Questions about the matrix below. Rows and columns are numbered from 0.
1) Which number is the entry in row 0 and column 0?
2) Which number is the top-right entry?
3) Which number is the entry in row 2 and column 0?
4) Which number is the entry at row 1, column 1?
5) Which number is the entry just right of the smallest entry?
6) Which number is the entry directly below the smallest entry?
7) Which number is the entry in row 0 and column 1?
8) Which number is the entry at row 1, column 0?
[[119 121 106 113 116 132 131]
 [136 148 133 129 112 150 134]
 [143 124 154 136 121 121 123]
 [141 142 139 127 122 157 123]
 [139 110 129 135 144 127 127]
 [122 125 112 109 124 126 127]
 [132 122 151 128 129 120 134]
 [111 114 125 137 154 110 124]
 [116 135 129 137 116 125 141]
 [118 140 131 137 120 125 142]
 [117 120 107 119 112 132 133]
 [141 139 133 127 120 157 120]
 [115 121 110 122 110 132 134]
 [121 131 121 110 127 117 123]
 [130 154 119 130 128 138 143]
 [140 124 151 139 112 125 119]]
1) 119
2) 131
3) 143
4) 148
5) 113
6) 133
7) 121
8) 136

[[104, 112, 125, 120, 130, 131, 130, 139, 136],
 [155, 140, 121, 123, 131, 120, 120, 122, 119],
 [143, 133, 125, 131, 132, 132, 129, 119, 121],
 [144, 139, 123, 113, 114, 116, 120, 133, 130],
 [126, 111, 128, 128, 136, 139, 134, 127, 122],
 [148, 132, 120, 132, 147, 129, 125, 116, 113],
 [134, 122, 131, 133, 143, 126, 127, 122, 116],
 [135, 142, 138, 126, 102, 121, 129, 131, 136]]
Indices start at 0.
The entry just left of the smallest entry -> 126
What is the bottom entry of the column that holds the largest entry? 135
What is the entry at row 1, column 2? 121
What is the largest entry? 155
What is the top entry of the column that holds the largest entry? 104
What is the entry in row 0 and column 1? 112
What is the entry at row 0, column 2? 125
The entry just right of the smallest entry is 121
The entry just right of 155: 140
What is the entry in row 2 and column 0? 143
The entry directly above 111: 139
The top-right entry -> 136
What is the minimum? 102
The bottom-right entry -> 136
The entry in row 2 and column 1: 133

grid =
[[131 120 116 133 140 121 128 130 114 137]
 [124 121 117 114 121 121 126 130 119 106]
 [135 123 128 128 128 122 122 128 128 121]
 [122 110 114 116 121 110 133 133 114 115]
 [101 111 104 105 125 111 124 118 108 110]
 [101 115 114 105 112 114 133 123 116 113]
 [115 134 123 119 130 134 140 134 125 125]
 [119 129 123 112 120 130 140 139 125 112]
 [119 125 120 112 120 125 123 125 123 106]
 [124 125 132 122 116 123 116 117 134 116]
 [130 120 118 132 136 121 130 130 117 135]
 [123 131 118 121 134 133 143 141 120 126]
 [127 115 121 130 125 115 119 119 119 131]]
Indices start at 0.
Report the entry in the bottom-right corner.
Answer: 131
The bottom entry of the column that holds the largest entry is 119
Report the entry at row 0, column 1.
Answer: 120
Report the entry in row 1 and column 1.
Answer: 121
The top-right entry: 137
The entry directly above 113 -> 110
The entry at row 2, column 0: 135
Report the entry in row 2 and column 2.
Answer: 128
The entry at row 0, column 0 -> 131
The entry at row 1, column 2: 117
The bottom-left entry -> 127
Report the entry at row 0, column 2.
Answer: 116
Report the entry at row 1, column 0.
Answer: 124
The entry in row 2 and column 1 is 123
Report the maximum.
Answer: 143
Report the entry directly below 136.
Answer: 134
Report the entry just left of the largest entry.
Answer: 133

X =
[[137 144 130 146 132 147 139 110 128 113 133 118]
 [137 136 133 154 121 132 128 117 121 108 146 103]
 [137 136 133 154 121 133 128 117 121 108 146 103]
 [137 136 133 153 121 133 129 116 121 109 145 104]
 [130 139 126 138 134 152 141 115 126 128 128 134]
 [133 128 137 128 123 139 147 115 113 127 129 121]
 [124 128 128 132 124 144 139 125 117 131 131 140]
 [137 136 128 154 121 132 128 116 121 108 146 103]]
Rows and columns are numbered from 0.
The entry at row 0, column 2 is 130
What is the entry in row 0 and column 0?
A: 137
What is the entry at row 1, column 0?
A: 137
What is the entry at row 0, column 1?
A: 144
What is the entry at row 1, column 2?
A: 133
What is the entry directly above 109?
A: 108
The entry in row 2 and column 0 is 137
The entry in the bottom-right corner -> 103
The entry in the top-right corner -> 118
The entry just left of 118: 133
What is the entry at row 2, column 2?
A: 133
What is the bottom-left entry?
A: 137
The entry in row 1 and column 1: 136
